Each row below is a small network's average activation on inputs in which a field has the value named, seen along a few directions.
Values that are neighbours, or in one group, have similar rows; names and order tell nothing.
Random noise pushes rows far along 2 fixed directions. That doesn't count. These rows show it; they differ only by the noise:
[ 271 -406  710  112  -73  -26  102 -325  446  371  274  384  317 -396
  283]
[ -59 -212  -66  -24   54   94   18 -106  263   52  134   31 -147  -99
  -36]
[ 105 -224  103  194  -41  -43  121 -153  104   73  220   98  122 -189
   40]
[ 111 -266  217  128  -29  -10   94 -186  222  142  215  154  113 -221
   84]


Values of DEM:
nozad: [  55  117 -242   83  -69 -320  147  116 -529   87  139   61   91   -4
  -22]
rava: [   6  153   56  107 -196 -147 -112   -8 -334 -326 -140  -74   27 -133
 -151]
vok: [ 101 -148  -83  410 -158  -89   59   -1 -331 -254  255 -107  370 -111
 -124]
dafam: [ -57   -7  -88 -236  -10 -176  -47   -9 -300  240  -53  132  -53  176
  -70]
zek: [-196  -36   45 -300  -71   66 -203   -2  -70 -177   24  -67 -249  -38
 -331]
zapa: [ -50  -80  256 -154  104  235  -44  -67  599  186 -232    4  -19  110
  250]
silib: [ 316  183  164  258  -92 -405  189   99 -242  135 -125  219  389   -7
  251]
delad: [ -90   67  141 -344   68   28   -8   85  -91  243  110   86 -187  117
   75]
pago: [ -88  -44    9 -214  314  424 -129  106  590   93 -312  -71 -331  179
   43]
budet: [  25   87 -206   98   82  132    6  166  313   24 -205 -113  -21    5
   99]
rogiv: [  48  239   37   20  115 -140  139  119  -91   90 -174   12   -9  238
   90]
dizeg: [ 199  210  222  297 -348 -176  172 -201 -690 -320  111  -61  460 -131
    4]
pumu: [ 257 -120  559  302  -52   89  -20 -203   85   -4  332   62  392 -273
  154]
tode: [ 114 -263  201  -10  -36   61  -84 -109  270  136  180  191  218 -235
  134]
mef: [ 165  208  400  106 -102 -208   45   -8  -65  109 -196  145  334   27
  239]
The values of DEM form 5 separate groups.
Which other values are in the same group as delad? Give them in the order they are listed.
> nozad, dafam
Which other values are in the same group as budet? Give them in the order they are listed.
> zapa, pago
Which other values are in the same group as dizeg? Give them in the order they are listed.
> rava, zek
Which other values are in the same group as mef? Give them in the order they are listed.
> silib, rogiv

Values of VUF:
zazes: [-252 -178  -38 -479  -43   61 -250   60  -99   76  196   98 -282   15
 -175]
dena: [ 203  226   67  264   22 -120  202  282  -25  111 -297  -92  179  157
  253]
nisoz: [  93  227 -219  267   49 -141   88  123 -177  -24 -280 -354   37  335
  187]
fufip: [  86  -83 -225  158  257  -12   71   53  324   70  116   51  199 -153
  -27]
simi: [-163   66 -783  301  115    2  178  313 -203 -118  242 -136 -183   46
 -155]
ped: [-166  -24 -370 -389 -194 -151   58  -17 -346 -128  120  -32 -188  -36
 -137]
temo: [  69  -92  373  -67 -172 -256   58 -186 -343  242  409  213  253 -288
  -92]
tozef: [-402  107  247 -708  131  208 -499   -7  588  281 -369  138 -682  214
  -80]
suz: [-184  259 -107 -388   77  194 -230   60  -47 -208 -263  -98 -552  424
  -27]
viker: [-226  -87 -142   60  -43  262 -125 -208  220 -348 -113 -241  -70  -89
 -310]
bolu: [ -67 -145 -506  159  230  184  -28   89  324 -179   11 -180   31   -8
   20]
mibep: [ 569  161  349  622  -72 -420  442   15 -351  373   -8  235  731  -36
  370]
vumu: [  64  -43 -199  590 -288   45  166  -82 -558 -569   13  -85  472  -45
 -245]
mav: [ -24  213   52 -331   72 -198  -91    8 -148  -36 -143   67 -331  247
  -32]
posi: [ 104 -319  512   23  -71  345  -33 -221  336  -15  264  -47   20 -438
   53]
The values of VUF form 5 separate groups.
Which other values are in the same group as suz? Give them in the order they are listed.
> tozef, mav
Which other values are in the same group as dena? Give them in the order they are listed.
> nisoz, mibep
Which other values are in the same group as simi? Give them in the order they are listed.
> fufip, bolu
Which other values are in the same group as temo? Give them in the order they are listed.
> zazes, ped

Values of PEMI:
kivok: [ 111  114 -216  179 -144 -307   26  -94 -612 -248  -84  -34   57  197
 -139]
ter: [ -18   42  106 -114   30 -161   28  -57 -140  278  190  100  -96  112
   12]
vug: [ 249   67  173  152 -215 -322  183  141   84  340 -128  123  288 -107
  265]
zan: [-187  117   44 -475  124  157 -220  -11  172 -103 -217  -17 -449  232
 -172]
fored: [-145 -144 -236    3  142  136   65  155  294   41  129  -98  -82 -113
  -31]
nofi: [ -82   81  -44 -154  131   52   60  228  189  327 -181   50  -63  167
  122]
zif: [ -39 -118  -75   84 -258  -84   34  -94 -209  -29  197  164  141 -161
  -58]
bomi: [-211  304 -484  -54  215  127   60  112  -60 -237 -351 -355 -489  474
  -60]
saviv: [  -4 -193  345   32   52  374  -15 -136  489  -12  -59  112  102 -215
  142]
voro: [-169  -58    2 -399  -63  -30  -76  -82  119  163  -86  242 -221   87
   35]
fup: [-115  -71  -70   68  229  315 -201  138  316 -101  144 -100   48  -36
  -50]
reru: [  27 -157 -428  163  108  -67   52  -32   21 -144   74 -175  108 -133
  -18]
vif: [ 165 -224  415  -56 -270   41 -176 -398  113  111   37  166  115 -285
   51]
givu: [  72  -54   65   12  -20  -45   23  -65 -156  111  316  154  159 -218
 -108]
gud: [ 141 -209  302   55  -76    0  -50 -136 -129 -129  -17  -65   46 -158
  -96]
meki: [ -35 -113 -122  114    1  102  -36   -1  244 -205  -63   26  186 -186
  -63]
fumuf: [ 219  -52  744  -99  -51  -41   46 -118    7  282  167  269  203  -89
  256]
pusuz: [ 223  170  401  241  103 -196  170   35   34  206   78  -37  242   81
  195]
laru: [ 232  295   81  452 -171 -376  155   72 -302  -73 -177   25  395   14
  228]
viru: [-295 -200  141 -712  198  566 -322   18  544   74   27    8 -633   -8
  -64]
Each value of PEMI is a pair of two hidden parts, and every pair occurs once (5 first parts, 4 second parts).
Changing only the second part turns voro into reru. fumuf has the same second part as voro; what does that change turn fumuf into?
> fup
Changing only the second part turns fored into nofi. meki has the same second part as fored; what does that change turn meki into?
> laru
Changing only the second part turns zan into gud. ter has the same second part as zan; what does that change turn ter into?
> givu
